These are the activations of a small neural network, seen along a few directions. Each row is one input.
Each table varies a few parts of the input and shows all the possible inputs, shuffled.
Descriptions start from the smaller parts, as in this example, which fits no table here: one of 2 separate values, together with either a single point or one of 11 places around a ring or (one of 6 places along a line, together with one of 8 places around a ring).
Shared parts are said once, and a part with two or three values counts as separate values.
In the rows, zero is written as 128.

Other details of the inputs vary at random and push rows far along two fixed directions, the same in every table; ignore that.

Table:
x1: 165; 146; 186; 142; 118; 144; 148; 119; 91; 108; 115; 209; 159; 134
x2: 107; 146; 149; 132; 108; 90; 105; 105; 188; 83; 41; 193; 134; 167
x3: 160; 125; 151; 137; 97; 190; 149; 166; 77; 128; 178; 139; 168; 114
x4: 81; 106; 85; 123; 152; 84; 106; 119; 163; 158; 126; 47; 108; 125
x5: 152; 115; 121; 140; 131; 207; 127; 130; 66; 147; 190; 97; 137; 83
x6: 76; 124; 152; 130; 102; 94; 119; 106; 209; 112; 55; 129; 115; 169
x7: 127; 158; 216; 140; 83; 150; 161; 144; 85; 105; 101; 218; 198; 143
x8: 90; 105; 108; 126; 130; 129; 127; 111; 127; 149; 119; 124; 120; 127
x9: 132; 118; 92; 103; 173; 75; 121; 106; 167; 137; 127; 46; 94; 137
x10: 161; 113; 133; 140; 126; 207; 138; 130; 73; 156; 193; 93; 133; 96
x11: 168; 119; 69; 117; 154; 145; 125; 132; 72; 171; 181; 92; 115; 88
x12: 98; 113; 101; 119; 150; 115; 139; 104; 189; 141; 120; 39; 80; 118
x13: 149; 123; 117; 110; 144; 102; 139; 136; 150; 111; 135; 114; 127; 140
x14: 143; 136; 109; 154; 113; 196; 138; 132; 89; 153; 181; 121; 135; 74
x15: 160; 105; 67; 124; 163; 151; 122; 113; 86; 169; 176; 95; 98; 90
x16: 179; 138; 127; 142; 127; 178; 123; 125; 68; 138; 177; 177; 155; 94
x17: 162; 133; 133; 155; 127; 200; 170; 134; 76; 152; 183; 94; 119; 70
x18: 98; 92; 106; 126; 155; 78; 143; 139; 166; 137; 127; 35; 91; 129
x19: 141; 120; 109; 117; 150; 160; 149; 131; 101; 156; 185; 43; 124; 99
x20: 159; 154; 161; 127; 104; 143; 114; 136; 90; 102; 116; 201; 179; 136
x21: 100; 112; 111; 130; 120; 109; 123; 148; 143; 130; 136; 113; 139; 125
x22: 131; 106; 95; 111; 180; 90; 121; 90; 172; 134; 127; 56; 81; 132
x23: 153; 166; 172; 133; 90; 137; 121; 138; 90; 108; 114; 248; 200; 138
x24: 86; 103; 90; 103; 140; 31; 108; 126; 197; 117; 64; 133; 105; 168
x25: 113; 109; 48; 130; 172; 72; 98; 96; 196; 153; 120; 38; 56; 110
x26: 144; 115; 106; 119; 137; 105; 109; 144; 140; 109; 127; 117; 126; 132
x27: 170; 166; 185; 147; 78; 170; 137; 125; 112; 95; 101; 241; 171; 148
x28: 202; 121; 111; 129; 131; 172; 136; 158; 75; 136; 199; 108; 136; 101
x29: 93; 98; 109; 114; 163; 108; 131; 97; 173; 142; 128; 39; 90; 130
x30: 128; 124; 109; 124; 118; 166; 139; 141; 71; 162; 162; 124; 149; 102
x31: 163; 121; 56; 134; 150; 158; 130; 117; 100; 165; 170; 93; 88; 81
x32: 114; 129; 171; 125; 116; 82; 106; 98; 181; 95; 52; 190; 139; 190
x33: 138; 120; 117; 130; 99; 176; 152; 164; 67; 141; 172; 158; 161; 102
x34: 100; 123; 136; 118; 153; 25; 119; 106; 190; 115; 55; 105; 104; 170
x35: 90; 96; 100; 118; 139; 95; 111; 142; 170; 122; 117; 61; 113; 135
x36: 182; 136; 119; 135; 117; 161; 132; 162; 74; 128; 183; 173; 165; 96
x37: 169; 160; 191; 130; 86; 148; 128; 137; 92; 102; 109; 230; 192; 158
x38: 192; 157; 136; 136; 122; 190; 157; 123; 91; 121; 165; 157; 139; 98
x39: 71; 208; 180; 111; 134; 85; 92; 175; 150; 96; 93; 222; 76; 196
x40: 81; 102; 65; 127; 143; 110; 125; 107; 168; 161; 114; 61; 76; 113
x41: 55; 207; 202; 115; 98; 123; 109; 181; 120; 100; 122; 222; 90; 175
x42: 127; 91; 75; 119; 182; 44; 127; 126; 179; 136; 126; 20; 64; 131
x43: 109; 137; 147; 138; 132; 62; 131; 100; 195; 102; 48; 146; 102; 160
x44: 150; 128; 168; 147; 120; 188; 161; 130; 67; 138; 163; 141; 150; 99
x45: 103; 130; 160; 123; 121; 82; 96; 100; 174; 86; 48; 195; 143; 177
x46: 78; 132; 182; 121; 95; 85; 117; 123; 177; 105; 51; 164; 162; 192
x47: 139; 121; 120; 146; 126; 189; 130; 127; 76; 156; 186; 123; 145; 86
x48: 83; 139; 176; 123; 95; 109; 113; 130; 149; 98; 64; 180; 176; 168
x49: 137; 118; 89; 142; 136; 184; 127; 126; 110; 149; 172; 54; 102; 77
x50: 92; 134; 180; 116; 95; 103; 150; 142; 168; 85; 82; 181; 172; 174
Each input here is: one of 2 separate values, together with either a single point or (one of 4 places along a line, together with one of 6 places along a line).
Question: Changing only the choice among 2 separate values turns x36 into x21. The same change can be made to x22. Which row results?
Answer: x29
Question: Changing only the choice among 2 separate values turns x4 into x23. The same change can be made to x14. Which row results?
Answer: x25
Question: Which other rows does x35 become when the choice among 2 separate values takes its other values? List them by row number.
Answer: x26
Question: Which other rows does x33 become when the choice among 2 separate values takes its other values? List them by row number.
Answer: x24
Question: Which other rows does x2 become when the place on the line of 4 takes its other values? List them by row number.
Answer: x20, x26, x45
